These are the activations of a small neural network, seen along a few directions. Each row is one input.
Each table varies a few parts of the input and shows all the possible inputs, shuffled.
A made-up example of a description, with smaller parts first: values(3) and (point or line(9) or (line(4) and ring(5))).
Shared parts are said once, and a part with two or three values counts as separate values.

Other details of the inputs shift rows strongly along two fixed directions, in all tables alike. That doesn't count.

A family of inputs:
x1: [ 49 -32  -4  19  -6  13  64   1 -18   6  20  -9 -43  33  39  31]
x2: [  4  47  -4  40 -10 -37 -39   9 -11 -26  -8 -17  20 -30 -99  -9]
x3: [ -9 -27   6 -32  -8  21  23 -11 -12  14  -5   7 -10  24  58  -7]
x4: [  0   0  14  14  -5 -52 -11  -7   1  29 -24 -31   9  44 -13 -79]
x5: [ -1   4  24   7 -16 -53  -1   0 -15  23 -26 -29   6  42 -13 -67]
x6: [-18 -27   3 -28   0  26  32 -14  -9  12  -4   6  -7  23  65  -5]
x7: [ -9 -24  13 -27  12  16   5  -9  23  20  13  18 -10  35  59  12]
x8: [-14 -31   5 -32  -4  22  27 -12 -10  12  -7  10  -9  24  62  -6]
x9: [ -4  10 -38  13  17  39 -17  -8   5 -29  26  15   6 -52 -24  41]
x10: [-13  12 -16 -10  21  29 -23   9  23 -19   5  19  16 -72 -17  44]
x11: [ 41  -1  17  35 -22 -65  33  24 -19  19 -46 -51 -17  32 -20 -64]
x12: [ -1  10 -28  -3  -5  41  -8   2 -10 -33  23  25  -5 -48 -21  53]
x13: [-17 -13  30 -25   9  10  25  -4   3   9   9  11  -3  34  58  14]
x14: [-11 -17  28 -32   1  11  20  -1   3  10  11  16 -10  35  57  17]
x15: [ -7  12 -26   5   5  37  -4   0 -10 -36  24  19   1 -50 -21  51]
x16: [   4   45  -19   51   -2  -41  -55    7    5  -20   -7  -17   28  -34
 -115  -24]
x17: [ -6  23  49  10  -6 -68 -11   7   3  23 -23 -26  15  55 -22 -45]
x18: [  2 -21   2 -12   1  21  25 -13 -12   1  33  12 -16  51  46  19]
x19: [  5   6 -39   7   6  44 -19  -2   2 -26  30  23   1 -49 -26  41]
x20: [  12   44  -15   51   -2  -43  -52    6    0  -15    0  -21   24  -29
 -112  -26]
x21: [ -4   7 -19 -16   9  30 -26  15  22 -19  12  28   9 -69 -20  46]
x22: [ -8  -2 -36 -16   7  49 -18   0   3 -17  -8  20   4 -78  -4  21]
x23: [-10 -19  28 -31   0  12  21   2   4   8  15  17  -9  36  57  16]
x24: [ 39  12 -12   9 -13  21  24  36  -3 -32  -9   6 -25 -85 -16  64]
x25: [ -9   4  11  17   0 -47  -5 -13   5  30 -31 -34  15  46  -5 -76]
x26: [-11 -34  -8 -27   7  26  14 -22   7  21  -8   8  -6  24  64 -14]
x27: [ -6  13  35  13   2 -60 -24   0  20  35 -18 -24  15  56 -17 -49]
Description of these inputs: values(3) and (point or (values(2) and line(4))).
Q: Changing only the values(3) part turns x14 into x3. The same change can be made to x13. Which row results?
A: x6
Q: Which other rows does x16 become when the values(2) part takes its other values? List them by row number.
A: x2
Q: A walk changes only the line(4) part. It starts at x10 and steps to x27. List the rest of the walk in order.
A: x7, x21
Q: Which other rows does x4 become when the line(4) part takes its other values? List them by row number.
A: x22, x25, x26
